Each row below holds a small network's activations on one input, seen along a few directions.
In each table, some parts of the input vary, and every possible input appears once, in random order.
A made-up example of a description, with smaller parts first: ring(8) and (point or line(9) or (values(3) and line(6))).
Shared parts are said once, and a part with two or three values counts as separate values.
(in the rows, 100 means zero)

Rows:
r1: 115; 65; 108; 116; 99; 121; 107; 186; 68; 94; 142
r2: 71; 129; 77; 111; 175; 84; 159; 86; 143; 142; 83
r3: 79; 72; 122; 134; 31; 104; 75; 158; 120; 121; 90
r4: 119; 104; 100; 141; 101; 45; 29; 74; 165; 89; 84
r5: 154; 140; 72; 102; 98; 120; 191; 61; 77; 115; 75
r6: 67; 107; 98; 51; 126; 81; 72; 5; 102; 105; 102
r7: 172; 97; 107; 99; 143; 100; 48; 111; 72; 18; 110
r8: 105; 97; 54; 152; 176; 57; 104; 131; 107; 109; 151
r9: 18; 106; 63; 78; 125; 78; 117; 47; 102; 152; 121
r10: 92; 81; 81; 133; 132; 83; 126; 179; 84; 121; 152
r11: 11; 94; 91; 61; 77; 109; 134; 100; 82; 163; 119
r12: 154; 97; 60; 153; 19; 63; 97; 85; 105; 105; 94
r13: 141; 124; 137; 65; 141; 128; 98; 65; 106; 49; 40
r14: 154; 101; 83; 125; 179; 60; 63; 94; 105; 61; 133
r15: 90; 100; 125; 30; 88; 125; 54; 30; 69; 62; 78
r16: 71; 96; 71; 167; 102; 41; 70; 110; 162; 131; 99
r17: 124; 132; 110; 87; 179; 87; 115; 43; 143; 92; 62
r18: 80; 92; 135; 78; 92; 156; 159; 149; 104; 130; 73
r19: 35; 76; 120; 47; 44; 149; 114; 111; 67; 137; 107
r20: 57; 112; 106; 92; 127; 116; 179; 139; 120; 156; 84
r21: 97; 120; 59; 64; 46; 110; 136; 21; 35; 128; 120
r22: 108; 107; 155; 65; 94; 158; 126; 110; 99; 66; 59
r23: 106; 89; 139; 119; 30; 108; 42; 124; 121; 67; 81
r24: 61; 89; 139; 31; 44; 153; 80; 75; 64; 79; 96
r25: 184; 104; 45; 133; 100; 87; 124; 113; 45; 81; 154
r26: 57; 85; 96; 150; 61; 67; 90; 152; 138; 144; 97
r27: 136; 102; 124; 118; 70; 84; 16; 88; 130; 51; 64
r28: 143; 81; 123; 99; 100; 125; 74; 151; 64; 32; 130
Describe the family of inputs behind these rows.
Answer: values(4) and (point or ring(6))
Which other rows does r16 become when the ring(6) part takes its other values? List them by row number.
Answer: r3, r4, r23, r26, r27
Which other rows does r4 become when the values(4) part takes its other values? List them by row number.
Answer: r6, r14, r17

Rows:
r29: 143; 119; 81; 103; 132; 106; 125; 93; 77; 89; 109
r30: 22; 93; 105; 36; 89; 133; 124; 78; 75; 140; 111
r31: 120; 122; 70; 108; 121; 71; 101; 65; 98; 103; 98
r32: 62; 109; 112; 46; 63; 149; 181; 96; 61; 132; 109
r33: 126; 117; 96; 97; 151; 99; 114; 100; 97; 87; 87
r34: 83; 83; 106; 106; 76; 98; 60; 130; 94; 84; 119
r35: 99; 87; 82; 128; 78; 70; 98; 120; 109; 133; 111
r36: 124; 95; 132; 95; 98; 119; 78; 113; 93; 62; 79
r37: 96; 91; 91; 121; 49; 87; 72; 117; 102; 96; 99
r38: 82; 112; 83; 132; 129; 68; 110; 91; 144; 117; 101
r39: 108; 103; 127; 107; 84; 91; 59; 77; 125; 76; 76
r40: 41; 108; 129; 40; 89; 145; 163; 103; 82; 135; 78
r41: 87; 94; 102; 130; 95; 74; 89; 117; 144; 132; 97
r42: 99; 89; 116; 110; 79; 115; 83; 153; 102; 82; 89
r43: 103; 83; 109; 119; 108; 100; 111; 156; 110; 119; 102
r44: 153; 102; 102; 86; 107; 121; 102; 85; 79; 64; 101
r45: 100; 100; 88; 122; 145; 93; 131; 129; 109; 104; 103
r46: 86; 77; 96; 115; 105; 84; 85; 134; 101; 121; 132
r47: 37; 100; 90; 57; 57; 123; 139; 57; 79; 157; 81
r48: 107; 91; 123; 91; 93; 102; 55; 92; 86; 64; 109
r49: 83; 98; 110; 122; 67; 89; 64; 115; 134; 95; 84
r50: 133; 104; 91; 91; 97; 86; 79; 58; 99; 77; 90
r51: 120; 108; 111; 93; 111; 88; 73; 57; 131; 77; 80
r52: 117; 102; 74; 128; 125; 100; 143; 122; 88; 106; 125
r53: 137; 99; 116; 80; 126; 114; 92; 91; 99; 62; 81
r54: 140; 98; 118; 101; 77; 126; 88; 107; 75; 64; 101
r55: 109; 114; 84; 93; 147; 84; 88; 79; 90; 91; 117
r56: 95; 106; 63; 132; 115; 64; 118; 94; 109; 118; 113
r57: 120; 84; 94; 125; 85; 106; 124; 148; 90; 121; 127
r58: 116; 90; 102; 115; 57; 122; 95; 145; 84; 84; 113
r59: 108; 128; 91; 109; 134; 75; 93; 64; 133; 102; 87
r60: 121; 98; 108; 106; 68; 90; 66; 79; 93; 76; 88
r61: 83; 96; 76; 118; 141; 78; 105; 107; 101; 107; 131
r62: 21; 106; 113; 61; 78; 130; 124; 54; 118; 158; 65
r63: 120; 96; 106; 77; 122; 98; 68; 72; 91; 65; 110
Changing only one part turns r49 into r42. The same change can be made to r62. Which row results?
Answer: r40
Describe the family of inputs behind these rows.
Answer: line(5) and (point or ring(6))
List by row number the other rows that have the line(5) part in common with r63.
Answer: r30, r34, r46, r48, r55, r61
Start at r41 and move only the line(5) part, one step at a time. The first step leads to r35. Which rows follow, in order?
Answer: r46, r43, r57

Rows:
r64: 120; 101; 142; 93; 107; 118; 46; 109; 103; 37; 84
r65: 78; 105; 96; 107; 108; 70; 100; 87; 131; 138; 101
r66: 73; 91; 76; 134; 81; 87; 122; 162; 98; 135; 117
r67: 177; 107; 94; 118; 136; 94; 101; 96; 100; 67; 93
r68: 81; 95; 91; 48; 84; 117; 102; 47; 62; 101; 107
r69: 73; 88; 118; 62; 34; 135; 102; 93; 60; 111; 84
r70: 159; 116; 94; 83; 75; 103; 63; 48; 84; 56; 85
r71: 72; 97; 109; 67; 41; 134; 118; 64; 77; 111; 91
r72: 81; 103; 53; 127; 136; 73; 116; 111; 91; 128; 137
r73: 92; 98; 105; 96; 100; 128; 152; 117; 99; 126; 103
r74: 104; 109; 103; 84; 121; 106; 144; 101; 92; 121; 109
r75: 67; 94; 97; 119; 88; 92; 109; 102; 139; 143; 95
r76: 73; 122; 119; 66; 116; 109; 116; 73; 108; 96; 79
r77: 93; 88; 113; 88; 91; 127; 137; 148; 83; 125; 96
r78: 71; 103; 68; 144; 91; 88; 135; 131; 111; 137; 123
r79: 149; 109; 58; 165; 127; 52; 88; 108; 109; 76; 112
r80: 101; 97; 90; 81; 146; 112; 134; 96; 78; 117; 119
r81: 69; 82; 105; 109; 79; 92; 95; 132; 125; 142; 89
r82: 63; 101; 129; 69; 89; 132; 108; 116; 100; 101; 66
r83: 61; 111; 122; 77; 97; 131; 123; 88; 116; 101; 73
r84: 141; 123; 111; 99; 132; 98; 72; 70; 115; 46; 63
r85: 155; 84; 124; 109; 108; 112; 75; 139; 91; 54; 115
r86: 144; 102; 90; 140; 124; 55; 62; 81; 133; 85; 84
r87: 124; 76; 118; 130; 97; 73; 38; 123; 129; 73; 107
r88: 83; 114; 66; 132; 112; 66; 126; 116; 104; 132; 129
r89: 76; 94; 82; 103; 132; 77; 91; 82; 119; 134; 111
r90: 70; 110; 106; 62; 139; 115; 107; 69; 97; 92; 89
r91: 134; 94; 128; 83; 52; 125; 37; 88; 68; 46; 105
r92: 130; 81; 85; 152; 98; 67; 67; 153; 107; 62; 137
r93: 84; 107; 106; 54; 60; 111; 111; 50; 72; 105; 98
Changing only one part turns r87 into r64. The same change can be made to r81. Which row results?
Answer: r82
Describe the family of inputs behind these rows.
Answer: line(5) and (values(2) or line(4))
Which other rows does r79 become when the values(2) part takes its other values? List them by row number.
Answer: r92
List by row number the other rows that have the line(5) part in common with r91.
Answer: r68, r69, r70, r71, r93
